Each row below holds a small network's activations on one input, seen along a few directions.
In each table, some parts of the input vary, and every possible input appears once, in random order.
Descriptions start from the smaller parts, as in this example, which fits no table here: one of 2 separate values, together with either a single point or one of 11 places along a line or (one of 5 places around a ring, together with one of 6 places along a line).
Shared parts are said once, and a part with two or three values counts as separate values.

Other details of the inputs vary at random and push rows far along three fixed directions, the same in every table; ignore that.

Rows:
r1: [ 19  20  36  -4  22 -14 -15  12  -7 -32  38]
r2: [-64 -22  15  41  64 -22 -23  -2  52  52 -21]
r3: [ 21  26  29  22   7  -9 -11  -3   3 -19  62]
r4: [ 22  -7 -46 -21 -19 -19 -18  -5  -3 -17 -26]
r5: [-16   3  16  -8  -7  26  38   0 -24  24 -16]
r6: [ 31  13  21  13  24 -10 -16  27   0 -21  47]
r7: [ 28   6  23  22  13 -12  -7  18 -10 -18  59]
r8: [-15   2  13  -8  -3  31  32  -4 -30  25 -13]
r9: [ 26   3  25  20  12 -13   5  22   0 -25  60]
r10: [-10  11  14 -19   8  38  25   6 -22  24 -22]
r11: [-12   8  12 -18   4  37  35   8 -14  14 -26]
r12: [-81 -37  20  39  62 -45 -12  -6  26  42 -23]
r13: [ -8  14   2  -7   2  44  30  -1  10  28 -13]
r14: [ 24  20  34  27   6  -6 -15  -2   4 -19  61]
r15: [  1  -3 -38 -35 -43  -4 -33  -3   0 -27 -22]
r16: [-33 -56 -30  27  37 -75 -53  -1  55  -7 -39]
r17: [ 10 -16 -23 -17 -33 -20  -5 -23 -10 -41 -26]
r18: [ -5 -10 -35 -21 -51  -8 -26 -11  -9 -25  -9]
r19: [ -2  18   2 -11  -6  43  27   0   4  34 -15]
r20: [ 21   6 -39 -22 -27 -10 -24 -27  10 -18 -24]
r21: [-10   7   1   5 -13  42  38  -9  -2  29  -5]
r22: [ 21  -8 -32  -8 -45 -14 -15 -30   7 -18 -19]
r23: [ -9   2 -12   1  -1  27  34   6 -23  33  -3]
r24: [ 16  -9 -23 -29 -24 -23 -20 -14  -3 -33 -41]
r25: [ 32  13  20  10  15 -13  -9  30   5 -20  39]
r26: [ -6  -3  -4   1  -5  27  39  12 -17  35  -5]
Each input here is: one of 2 separate values, together with either a single point or (one of 3 separate values, together with one of 4 places along a line).
The inputs of r16 and r9 match in every part but the choice among 2 separate values. If r15 is changed in the same way as r16 into r9, which row does it become?
Answer: r18
Which other rows does r13 become when the choice among 2 separate values takes its other values? List them by row number.
Answer: r21
Which other rows does r12 become when the place on the line of 4 takes its other values? List them by row number.
Answer: r5, r8, r17
Which other rows does r3 become when the place on the line of 4 takes its other values? List them by row number.
Answer: r14, r21, r22
